Each row below holds a small network's activations on one input, seen along a few directions.
In each table, some parts of the input vary, and every possible input appears once, in random order.
Descriptions start from the smaller parts, as in this example, which fits no table here: ring(8) and (point or (values(2) and line(4)) or line(9)).
Shared parts are said once, and a part with two or three values counts as separate values.
In the rows, 128 means zero.

Other details of the inputs shift rows strongly along two fixed directions, in all tables alike. That doesn't count.

A family of inputs:
R1: 149 144 103 110 143 148 139 136 115 117 145 155 98
R2: 95 111 144 107 144 157 148 126 111 115 120 141 95
R3: 91 112 165 176 124 124 99 119 134 162 107 127 197
R4: 80 120 162 171 125 113 111 119 141 169 106 121 193
R5: 92 118 170 175 135 136 109 107 119 152 118 162 206
R6: 77 119 163 172 126 111 108 119 140 168 105 122 192
R7: 205 192 41 110 126 90 132 154 153 140 168 140 96
R8: 92 113 164 176 123 126 101 118 135 164 111 125 197
R9: 115 95 148 107 129 153 130 134 118 101 114 104 94
R10: 115 95 150 102 128 143 134 127 120 95 116 102 95
R11: 162 135 103 113 117 130 133 139 123 116 134 118 95
R12: 171 140 97 112 118 127 136 141 124 118 137 120 93
R13: 113 106 144 115 122 145 138 134 117 116 110 103 96
R14: 161 139 111 107 136 137 138 125 116 101 150 156 105
R15: 89 111 162 167 129 132 97 124 143 157 112 125 195
R16: 121 101 149 112 120 136 138 123 116 104 113 103 103
R17: 77 118 161 163 132 119 107 122 148 164 114 120 189
R18: 120 135 126 138 122 113 128 130 135 146 124 118 137
R19: 90 118 174 174 134 121 115 95 124 143 119 160 208
R20: 147 147 105 113 135 145 144 133 109 123 137 155 91
R21: 152 140 102 103 124 116 137 135 138 114 140 116 98
R22: 83 117 163 176 125 122 102 123 137 169 105 126 192
R23: 109 100 149 100 128 138 143 126 125 100 115 98 94
R24: 167 180 80 153 128 80 107 134 164 168 155 148 175
R25: 152 140 100 109 128 132 131 145 134 124 140 118 92
R26: 156 140 109 106 138 121 148 116 123 94 151 152 108
R27: 83 117 165 169 121 109 109 111 141 161 108 122 198
R28: 110 100 149 104 120 134 147 121 115 101 112 96 90
R29: 159 166 86 134 118 97 127 139 144 151 142 131 131
R30: 162 134 103 109 126 134 130 143 132 116 139 119 98
R31: 107 107 149 112 137 165 146 124 95 104 116 137 94
R32: 174 184 82 162 134 110 114 130 134 165 159 184 176
R33: 108 100 148 100 128 138 142 125 124 100 118 98 93
R34: 111 106 148 110 143 166 139 125 104 100 124 139 106
R35: 218 185 43 114 124 106 124 154 147 136 173 142 102
R36: 109 102 146 109 120 149 139 134 113 109 108 100 87
R37: 156 132 115 100 137 134 147 120 115 87 148 149 95
R38: 116 103 152 109 140 162 139 121 104 94 126 141 108
R39: 162 135 106 110 118 119 137 131 125 113 138 116 96
R40: 166 181 77 158 126 98 102 145 162 176 154 149 171
R41: 107 101 146 106 130 151 133 137 121 108 112 103 89
R42: 91 113 166 172 121 116 103 112 138 157 109 124 201
R43: 111 105 147 110 121 128 141 122 118 106 111 102 99
R44: 174 175 81 155 125 89 102 135 161 164 157 149 179
R45: 119 101 149 112 121 135 135 123 115 103 112 104 102
R46: 76 118 160 163 130 119 106 123 149 163 111 121 190
R47: 101 109 148 106 144 169 143 127 106 108 119 140 93
R48: 116 106 153 112 131 135 153 102 105 86 123 137 110
R49: 163 182 78 154 128 87 110 141 165 176 154 146 172
R50: 201 198 42 115 133 106 147 144 129 145 170 177 93
R51: 115 95 150 102 128 145 135 126 121 97 119 100 96
R52: 171 181 81 157 119 78 115 130 157 171 151 145 174
R53: 117 98 150 106 128 142 134 126 124 101 117 103 104
R54: 109 101 147 110 122 149 140 133 112 110 110 99 86
R55: 154 140 101 109 128 132 133 146 135 123 137 118 93
R56: 121 105 155 114 130 151 143 112 98 93 123 141 108
Description of these inputs: values(2) and (line(8) or (values(4) and ring(5))).
Question: Changing only the values(2) part turns R26 into R48. The same change can be made to R15. Which row results?
Answer: R11
Question: Changing only the values(2) part turns R44 into R42. The same change can be made to R33. Which row results?
Answer: R28
Question: Which other rows does R11 become when the values(4) part takes its other values? List them by row number.
Answer: R3, R8, R12
Question: Which other rows does R5 become when the values(2) part takes its other values? List them by row number.
Answer: R38
Question: Which other rows does R49 become when the values(2) part takes its other values? List them by row number.
Answer: R4

A family of inputs:
R57: 74 60 179 66 124 165 166 125 100 59 91 64 32
R58: 120 136 132 155 122 96 119 116 138 154 125 128 168
R59: 121 132 128 151 125 104 105 129 157 157 128 115 168
R60: 42 78 213 157 145 172 127 93 95 124 95 159 177
R61: 108 145 135 155 145 138 128 111 114 149 134 188 171
R62: 120 137 131 153 122 97 121 117 140 151 124 129 172
R63: 83 51 178 63 124 170 158 130 108 56 91 57 35
R64: 183 177 87 164 142 120 110 126 131 150 168 197 181
R65: 132 130 134 153 118 104 106 124 150 150 128 117 173
R66: 183 174 81 153 117 81 105 136 165 162 154 137 178
R67: 185 176 86 159 142 123 103 130 136 152 170 192 182
R68: 207 157 72 79 135 151 164 132 95 76 165 168 45
R69: 23 79 192 157 127 173 110 149 136 185 74 70 152
R70: 214 153 63 70 111 114 151 149 130 82 159 104 39
R71: 161 127 95 67 122 126 161 142 121 86 134 94 26
R72: 35 73 206 150 131 135 120 110 133 137 82 94 171
R73: 161 182 63 166 116 106 81 181 167 208 132 118 149
R74: 177 122 103 71 113 127 162 133 111 71 134 99 40
R75: 133 131 135 152 145 150 97 125 129 142 141 167 180
R76: 171 179 76 153 122 82 103 140 171 168 157 134 172
R77: 147 136 102 71 144 161 176 133 88 80 145 164 32
R78: 175 125 104 73 111 127 161 133 110 70 136 99 40
R79: 21 90 210 150 159 171 133 106 103 137 94 161 168
R80: 183 177 85 159 114 76 111 126 152 163 153 145 174
R81: 40 74 210 154 124 132 123 100 119 130 85 101 174
Question: What is each input in this table made of?
Answer: values(2) or line(8) or (values(3) and ring(5))
